A small network was shown many inputs. Here are its activations along a few directions, one row for each input.
Each table varies a few parts of the input and shows all the possible inputs, shuffled.
A made-up example of a description, with smaller parts first: one of 2 separate values, together with either a single point or one of 11 places around a ring or (one of 4 places along a line, together with one of 8 places around a ring).
Shared parts are said once, and a part with two or three values counts as separate values.
(in the rows, 128 means zero)

Other details of the inputs vary at random and push rows far along three fixed directions, the same in every table; ignore that.

Table:
x1: [120 118 115 156  99  77 127 162 132 162  99 133  95]
x2: [146 112 138  97 115 133 125 155 152 121 119 110 144]
x3: [ 78 186 124 132 144 167 126  58  80 126 144 153 102]
x4: [150 108 159 112 133 150 129 128 147  96 132 101 171]
x5: [ 82 179 116 131 130 167 127  64  82 137 146 145  95]
x6: [112 121 133 122 167 105 137 123 167  32 153 103 104]
x7: [ 98 168 107 147 124 136 112  97  83 128 116 159  99]
x8: [162 117 110  81 160 183 142  51 143  65 140  91 158]
x9: [124 126 120 160 116  61 141 186 148 159 123 137 124]
x10: [110 187 114 155 131 147 136  52  85 114 127 133  97]
x11: [217 122 147 108 129 180 117  97 132 154 111  94 179]
x12: [143 201 104 151 129 189 145   4  82 136 129 123 138]
x13: [ 93 181 131 130 101 167 143  65  74 133 149 148 114]
x14: [ 83 155 109 141 113 106 120 127  96 137 121 142  85]
x15: [ 64 183 137 145 128 162 149  99  80 127 140 156 109]
x16: [ 52 200 138 114 126 122 157 122  89  99 155 177  77]
x17: [102 113 117 110 150 126 140 102 171  24 147 102  96]
x18: [197 117 112 150 108 134 127  98 133 194 111 112 152]
x19: [153 124 116 128 122 112 136 131 106 187 118 137 136]
x20: [106 171 117 145 103 195 139  75  79 155 125 128 123]
x21: [137 122 125  92 177 144 145  99 149  52 153 103 152]
x22: [203 116 127 139 133 153  88 102 117 168  92  93 165]
x23: [150 112 123 140 116 103 101 148 121 171 115 122 122]
x24: [149 107 138 124  91 136 120 152 132 154 112 112 159]
x25: [ 99 122 146  81 149 115 144 156 164  47 171 126 107]
x26: [ 71 146 152 141 101  87 138 180 103 148 124 171 121]
x27: [116  90 128 120 149 127 106 168 159 114 125 138 135]
x28: [123 120 156  94 145 111 132 181 163  80 136 124 135]
x29: [119 103 128 107 163  85 147 166 157  86 155 127 129]
x30: [186 107 122 124 142 162 124  61 151  94 132  84 133]
x31: [152 116 119 114 160 170 130  53 163  28 137 100 126]
x32: [117 107 112 130 125  70 131 196 132 150 116 168 130]
x33: [117  92 142 129 128 118 131 188 156 122 150 124 125]
x34: [ 82 110 125  97 160 139 124 130 164  50 155 107 112]
x35: [140 107 130 150 116 151 123 171 124 171 108 144 145]
x36: [170 143 100 156  94 143 135  83 117 195  99 117 143]
x37: [126 100 117 120 143  94 147 142 178  86 155 121 121]
x38: [158  93 149 130 138 152 121 149 148 139 128 115 157]
x39: [ 84 184 128 135 142 165 129  64  82 135 141 148 101]
x40: [155  99 140 110 128 170 119 113 148  81 131 118 175]
x41: [113 100 115 107 137  83 142 172 156 110 132 126 128]
x42: [170 114 143  93 136 203 127  53 138  76 149  92 168]
x43: [ 77 137 122 137 117 102 114 156 109 165 136 161  96]
x44: [114 135 152 125 115  82 131 207 132 155 115 145 128]
x45: [ 98 140 105 161 105  73 143 162 135 152 120 175 107]
x46: [125 100 123 130 125  81 104 177 137 140 129 132 111]
x47: [116 103 160 110 136 111 135 168 157  81 152 124 142]
x48: [110  97 122  95 158  87 145 165 157  81 156 134 118]
x49: [140 103 119 124 119 139  97 147 138 163 106 114 141]
x50: [167 100 150 123 148 178 128 117 149 117 137  97 162]
x51: [ 49 183 129 134 146 140 131  98  89 118 138 160  92]
x52: [147  97 158 116 124 124 125 156 145 122 131 125 158]
x53: [197 116 125 158 115 129 110 103 121 182  95 111 140]
x54: [ 86 153 101 152 100  87 151 137 125 150 122 155  97]
x55: [169 115 131 142 134 117  98 139 126 155 103 104 143]
x56: [123 118 134 109 171 127 121 110 151  45 158 105 112]
x57: [148 114 123 128 133  94 134 156 119 173 116 142 142]
x58: [ 70 160 144 157 116 122 146 154  92 164 125 159 111]
x59: [190 121 115 155 103 137 112  91 111 196  96 114 132]
x60: [ 49 191 119 136 142 115 134  91  82  85 159 162  67]
x61: [177 113 141 109 108 133 119 153 132 169 113 126 144]
x62: [219 113 118 146 125 153 122  82 136 180 107 101 174]
x63: [158 113 125 108 163 129 139 120 146  98 137 101 161]
x64: [133 119 133 150 102 137 122 158 111 194 119 141 132]
x65: [198 125 117 156 118 132 129 101 132 187 110 111 157]
x66: [109 110 140  92 119  96 130 199 163 101 127 135 120]
x67: [145 109 114 136 109 112  98 148 122 167  95 118 127]
x68: [ 74 159 129 133  85 123 138 139  91 143 128 163 112]
x69: [122 136 121 150  91 159 126 136  97 191 106 134 133]
x70: [102 102 147 114 165 112 117 165 163  90 138 115 129]
x71: [164 115 129 158 118  98 120 138 130 164 108 124 117]
x72: [113 122 138 123 107  87 120 214 135 145 111 166 124]
Each input here is: one of 8 places around a ring, together with either a single point or (one of 2 separate values, together with one of 4 places along a line).
Q: The inputs of x24 and x34 match in every part but the place on the ring of 8. If x47 is changed in the same way as x24 into x34, which row does it become?
A: x39
Q: The inputs of x49 and x68 match in every part but the place on the ring of 8. If x5 is changed in the same way as x49 into x68, which row does it become?
A: x13
Q: Which other rows agree with x72 in the place on the ring of 8? List them by row number.
A: x2, x11, x16, x25, x28, x44, x61, x66
Q: Which other rows agree with x22 in the place on the ring of 8? List them by row number.
A: x7, x14, x23, x46, x55, x56, x60, x67
Q: Which other rows does x69 become when the choice among 2 separate values takes its other values? List them by row number.
A: x20

Table:
x73: [160  87 143 101 144 110 134 166 170  98 136 112 160]
x74: [162  65 128 131 135  82 107 191 184 125 112 102 138]
x75: [106 165 122 155 105 153 118 106  74 184 109 149 112]
x76: [ 55 171 121 137 124  77 163 145 114 105 156 172  80]
x77: [190  90 151 129 103 123 110 185 136 207  95 118 177]
x78: [140  62 143 119 139  89 103 220 177 123 123 116 141]
x79: [172 118 123 115 154 186 109  55 131  95 127  89 147]
x80: [163 145 132 148  87 165 108 114  79 233  89 140 149]
x81: [158  74 138 127 133  70 133 202 185 125 131 118 147]
x82: [173 129 142  96 145 200 131  64 130 102 138  95 170]
x83: [171  97 131 147 107  70 131 199 144 196  99 133 148]
x84: [129 134 139 103 150 179 124  88 128  87 145 116 142]
x85: [190 143 112 165  98 153 102  83  87 233  77 115 142]
x86: [ 83 177 108 160 109  97 131 120  83 169 116 166  81]
x87: [105 136 113 123 144 120 147 102 144  74 153 126 105]
x88: [142  80 134 123 149 118 109 154 172  93 130 100 135]
x89: [ 34 165 113 148 127  71 140 151 116  94 146 167  55]
x90: [179 147 130 149  91 180 106 101  75 237  81 133 165]
x91: [109 129 123 120 147 144 121  94 135  73 145 115 108]
x92: [116 178 124 143  96 135 146 107  73 187 115 160 124]
x93: [125 131 136 106 143 184 123  90 130  82 142 116 142]
x94: [137 132 141 100 137 174 133  98 134  91 145 111 151]
x95: [ 31 159 131 132 136  91 135 164 108 100 151 168  73]
x96: [105 166 127 144 100 161 127 109  77 183 110 154 121]
x97: [155  97 139 137 102  85 126 205 138 192 103 136 153]
x98: [ 66 150 120 136 133 113 130 123 113 101 146 145  81]
x99: [119  85 139 115 149 122 114 170 168  86 138 110 134]
x100: [ 94 132 126 121 150 130 126 109 133  72 150 124 100]
x101: [188 123 113 115 149 177 130  44 139  99 131  88 153]
x102: [168  97 137 137  99 101 124 187 137 194 100 130 163]
x103: [187 131 123 115 144 183 139  47 138  98 135  91 163]
x104: [141 133 109 120 144 149 139  67 138  83 143 107 124]
x105: [ 26 164 141 125 121  92 155 174 111  99 157 178  85]
x106: [ 76 182 121 147  92 107 150 135  76 171 124 180 102]
x107: [130 144 122 115 151 134 155  88 137  80 151 124 128]
x108: [148 137 112 114 152 146 142  66 137  85 145 111 128]
x109: [131  73 127 129 144  51 111 216 183 114 122 122 122]
x110: [122 173 104 156 104 123 138  89  83 180 114 151 106]
x111: [141  80 141 113 147 128 107 167 168  96 135 103 140]
x112: [ 90 140 141 105 136 146 143 124 134  72 157 132 123]
Q: The inputs of x81 and x107 match in every part but one. If x102 is changed in the same way as x81 into x107, which row does it become?
A: x73
Q: The inputs of x84 and x93 match in every part but one. If x109 is changed in the same way as x84 into x93, which row does it become?
A: x89
Q: What do these inputs look like to the network?
A: one of 5 places along a line, together with one of 8 places around a ring
Q: Which other rows does x111 become when the place on the ring of 8 takes its other values? List them by row number.
A: x76, x80, x85, x94, x97, x98, x110
Q: Start at x95 and move only the place on the line of 5, one step at a time. The first step leads to x78. Which rows follow, in order?
A: x111, x75, x99

Table:
x113: [211  94 133 102 135 159 124 114 151 141 116  90 186]
x114: [147 146 107 150 117 133 118  96  93 189 105 134 122]
x115: [179  93 144 117 137 138 134 138 165 112 129  99 172]
x116: [120 101 141 120 115  66 139 216 164 125 129 138 128]
x117: [ 34 162 144 117 150 148 129 116 108  56 171 146  76]
x118: [138  96 147 127 113  77 139 211 160 140 121 132 140]
x119: [204  82 123 124 126 139 103 115 164 129 109  81 159]
x120: [122 157 130 146 114 123 144 125  98 170 125 150 133]
x121: [112 111 148  94 167 175 114 108 154  44 154  95 133]
x122: [178  92 119 129 153 133 113 116 160 121 123  97 147]
x123: [127  93 140 126 131  70 138 210 157 143 130 141 141]
x124: [ 63 144 114 111 151 107 145 113 143  34 165 133  79]
x125: [147 148 112 164 119 135 119  94  99 187 105 133 123]
x126: [123 163 103 131 130 153 130  58  95 130 127 128 108]
x127: [ 98 139 131 127 102  79 143 183 122 153 128 164 110]
x128: [131 152 131 138 111 162 103 111  83 183 102 141 136]
x129: [124 163 125 131 115 136 146 104  90 169 124 149 131]
x130: [117  98 131  97 145 193 135 101 168  45 159  99 147]
x131: [146 151 113 158 103 135 120  89  99 174 104 130 118]
x132: [ 77 130 123 160 120  55 132 190 131 140 126 158  85]
x133: [ 91 173 129 118 135 174 122  80  84 103 135 147 114]
Q: What do these inputs look like to the network?
A: either a single point or one of 4 places along a line or (one of 2 separate values, together with one of 8 places around a ring)
Q: Which other rows does x113 become when the choice among 2 separate values takes its other values? List them by row number.
A: x126
Q: Start at x117 and move only the place on the line of 4, one step at a time. The first step leads to x121. Which rows follow, in order?
A: x128, x133
Q: Start at x116 and move only the place on the ring of 8, one step at a time. The first step leads to x127. Which rows follow, in order?
A: x113, x129, x123, x120, x115, x118
